Each row below holds a small network's activations on one input, seen along a few directions.
In each table, some parts of the input vary, and every possible input appears once, in random order.
Descriptions start from the smaller parts, as in this example, which fits no table here: values(3) and (point or ring(9) or (line(6) and ring(8))).
Shared parts are said once, and a part with two or three values counts as separate values.
In the rows, 128 means zero.

Other details of the inputs shift rows strongly along three fixed directions, in all tables alike. That doesn't count.

Table:
r1: [122 114  99  74 154 114 150 147 152 156 138]
r2: [142  82 126 156  72 128 135 123 144 152 195]
r3: [111 143 122 109 162 128 152 146 156 164 124]
r4: [135 124 100  80 148 107 154 165 149 184 112]
r5: [156 119 107 113 111 116 144 138 161 160 145]
r6: [146  81 149 229 119 165 164 103 171 101 161]
r7: [123 152 140 138 203 143 113 138 108  98  53]
r8: [157 138 131 118  90 110  66 116  99 120 154]
r9: [142 119 139 174 193 156 169 131 181 116 109]
r10: [101 101 128 155 178 148 198 123 154 127 125]
r11: [105 126 156 166 145 153 135 123 112  61  79]
r12: [126 102 170 175 120 161 107 107 116  48 108]
r13: [142  86 123 123  77 123 125 128 164 159 181]
r14: [126 127 108  81 113 110  98 124  92 118 102]
r15: [128 112 124  83 119 122 145 153 168 146 165]
r16: [121 115 107 108 104 112 150 144 156 172 146]
r17: [119 152 142  91  85 122  86 124  96 110 149]
r18: [111 186 107  75 146 100 114 148  78 155  76]
r19: [151 123 124 139  91 129 133 119 159 158 202]
r20: [107 149 103  85 140 109 164 154 149 187 125]
r21: [131 138 152 157 121 145  86 106  93 105 137]
r22: [117 176 116  72 168 111  98 149 112 135  60]
r23: [119 139 122  96  98 117  84 107  84 117 148]
r24: [158 127 127 121  76 107  75 114  94 122 140]
r25: [143 122 141 174  91 127  97 105  94  98 134]
r26: [117 110 128 145 101 131 104 102  88  87 123]
r27: [ 89 165 151 137 184 147 147 133 102  76  50]
r28: [130 140 126 131 181 125 172 144 156 161 123]
r29: [135 156 131 135  94 112  94 111  82 123 137]
r30: [131 117 143 201 157 160 183 115 168 121 139]
Each input here is: ring(5) and (values(2) or line(4)).
Changing only the ring(5) part turns r28 into r29. The same change can be made to r3. Which row results?
> r20
Which other rows does r7 become when the line(4) part takes its other values? List them by row number.
> r8, r9, r22
List by row number the other rows that have the ring(5) part in common with r6.
> r2, r11, r16, r25, r26

Table:
r31: [114  79 118 127 159 138 176 142 162 152 131]
r32: [132 180 112  88 171 103 105 147 104 167  80]
r33: [136  87 157 159 132 153  97 107 130  83 142]
r34: [176 137 129 125  69 111  36  99  88 107 165]
r35: [102 159 114  67  70  97  66 123  49 114  99]
r36: [162 101 144 181 138 153 145 119 186 115 160]
r37: [ 94 116 123 142 183 147 183 128 134 128 122]
r38: [140 139 140 159 171 141 137 117 137 134 129]
r39: [109 100  98  71 101 101 160 155 151 176 143]
r40: [ 74 163 121 102 232 136 230 177 163 140  54]
r41: [143 124 130 142 169 129 134 140 152 158 117]
r42: [131 162 153 167 153 147  99 117 115 104  89]
r43: [126 111 150 134 119 138  72 112 102  95 131]
r44: [106 158 155 134 166 153 112 117 105  74  82]
r45: [139 150 165 187  79 142  69  99  80  79 121]
r46: [113 127  89  49 106  96 127 149 112 184 143]
r47: [108 115 146 137 137 143 148 144 143 105 102]
r48: [126 164 127 127 167 122 149 159 135 138  59]
r49: [153 136 146 167 119 137 117 120 127  86 108]
r50: [122  86  88  60  88  94 171 158 170 187 170]
r51: [112  99 156 163 151 165 151 126 167 112 141]
r52: [123 107 107  76  11  96 101 113 103 152 220]
r53: [136 149 114  52 126  99  71 132  92 113 106]
r54: [119 149 141  98 113 130  70 128  99 100 100]
r55: [140 186 100  53 127  90  97 163 122 182  95]
r56: [145  76 127 118 106 139 156 134 201 138 200]
r57: [145 112 155 192 131 158 154 110 176 129 179]
r58: [147 164 115  94  53 102  91 122 121 175 212]
r59: [122 151  84  76 126  86 164 161 138 206 115]
r60: [107 156 117  88 154 114 105 128  74  70  29]
r61: [137 117 134 178 141 138 134 118 125 102  88]
r62: [119 107 155 153 127 148  92 108 111  97 146]
r63: [140 146 138 155 148 134 132 140 133 106  77]
r64: [141 153 113 130 164 120 101 128  87 116  55]
r65: [134  68 125 148 142 146 159 118 155 107 148]
r66: [140 137 119 140 107 119  96 114  90 143 130]
r67: [137 164  86  80  78  89 106 126  89 189 175]
r68: [111 154 131 176 152 136 150 111 107 112 100]
r69: [164  97  90 116 119 109 162 138 168 179 174]
r70: [128 119 167 157  96 150  59  80  78  65 162]
r71: [ 97 153 117  96 184 127 139 132  87 115  63]
r72: [135 133  75  73 164  94 180 174 161 225 112]
r73: [109  95 154 176 148 169 178 119 184 118 186]
r74: [144 109 126 154 120 129 159 120 172 183 224]
r75: [111 175 113  54 104  98  68 126  68 136 143]
r76: [107 121 152 145 133 150 162 128 139  97 127]
r77: [132  51 140 170 130 156 156 114 160 110 162]
r78: [170 114 157 182  79 139  38  86  92  84 161]
r79: [151 114 103 126 108 109 148 131 148 146 140]
r80: [113 110 157 153  91 148 120 120 122  94 144]
r81: [131 149 145 163 140 140 160 129 140 122 117]
r82: [125 108 143 138 136 143 150 134 149  82 111]
r83: [134 140 117  55  85 106  78 141 120 135 139]
r84: [120 153 137 170 141 134 127 106  93  97  85]
r85: [ 91 119 131 143 131 138 163 119 121 111 134]
r86: [136 119 128 156  89 128 180 132 176 173 213]
r87: [119 137 114 140 182 123 174 150 143 150  60]
r88: [130  86 129 115  87 130 152 147 170 135 171]
r89: [158 118 156 184 119 152  97 109 141  97 136]
r90: [120 171 106 119 208 120 165 141 111 150  54]
What is each input in this table made of?
> values(2) and ring(5) and line(6)
Changing only the ring(5) part turns r70 into r71. The same change can be made to r41. Which row results?
> r72
Which other rows does r47 become when the ring(5) part takes its other values? List them by row number.
> r31, r39, r43, r54
Which other rows does r67 become when the line(6) part takes its other values? List them by row number.
> r64, r66, r69, r72, r90
A walk changes only the ring(5) part. It starts at r83 and steps to r33. List the rest of the walk in order.
> r77, r50, r88
Which other rows does r79 become when the line(6) part takes its other values? List them by row number.
> r59, r61, r68, r84, r87

Table:
r91: [126  98 106  79 115 113 156 149 168 171 166]
r92: [135 142 157 189 154 155 101 104 102  80  92]
r93: [129 171 118  99 165 113 117 143 108 128  68]
r94: [132 141 129 139 154 132 134 130 129 123 110]
r95: [115 149 114  82 105 106 110 139 103 138 122]
r96: [103 172 116  82 174 113 129 149 102 121  45]
r97: [123 106 138 176 194 157 187 137 167 120 102]
r98: [143  88 129 148 111 134 155 128 169 148 175]
r99: [150 137 141 151  91 130  63 103  94 106 139]
r100: [150 124 138 153  66 128  85 104 116 129 181]
r101: [127 142 157 188 149 153 110 101 101  74  95]
r102: [125 197 105  64 119  90  80 135  65 140  90]
r103: [102 147 114  83 155 118 143 144 114 134  91]
r104: [145 112 128 144 116 129 123 119 146 134 159]
r105: [113 141 145 140 174 140 123 130 109  81  59]
r106: [114  88 146 165 137 158 163 119 156 107 148]
r107: [136  95 124 146 141 135 163 132 171 146 147]
r108: [128 110 152 163  94 145  91 103 104  80 146]
r109: [124 129 130 112  65 117  83 113  89 117 161]
r110: [130 143  98  77 116 101 138 150 135 173 132]
r111: [133 102 128 148  94 130 140 115 142 143 181]
r112: [106 120 136 146 224 147 184 148 161 112  56]
r113: [135 175 117  95  95 104  79 127  84 142 121]
r114: [134 138  92  75 132  98 169 161 168 200 151]
r115: [126 102 154 160  90 151  90  99 103  73 152]
r116: [144 129 123 126 129 122 135 138 148 158 140]
r117: [129 104 127 149 137 138 174 133 162 147 151]
r118: [129 114 109  69  92 107 127 144 139 157 163]
r119: [136 129 143 168 116 138 116 107 118 122 148]
r120: [116  96 127 127 137 138 170 137 168 137 149]
What is each input in this table made of?
> line(5) and line(6)
Changing only the line(6) part turns r113 into r99. The same change can be made to r117. Which row results?
> r107
A walk changes only the line(6) part. It starts at r109 and steps to r95. List the rest of the walk in order.
> r96, r108, r105, r112
Which other rows does r94 become when the line(6) part takes its other values? List them by row number.
> r93, r101, r102, r104, r114
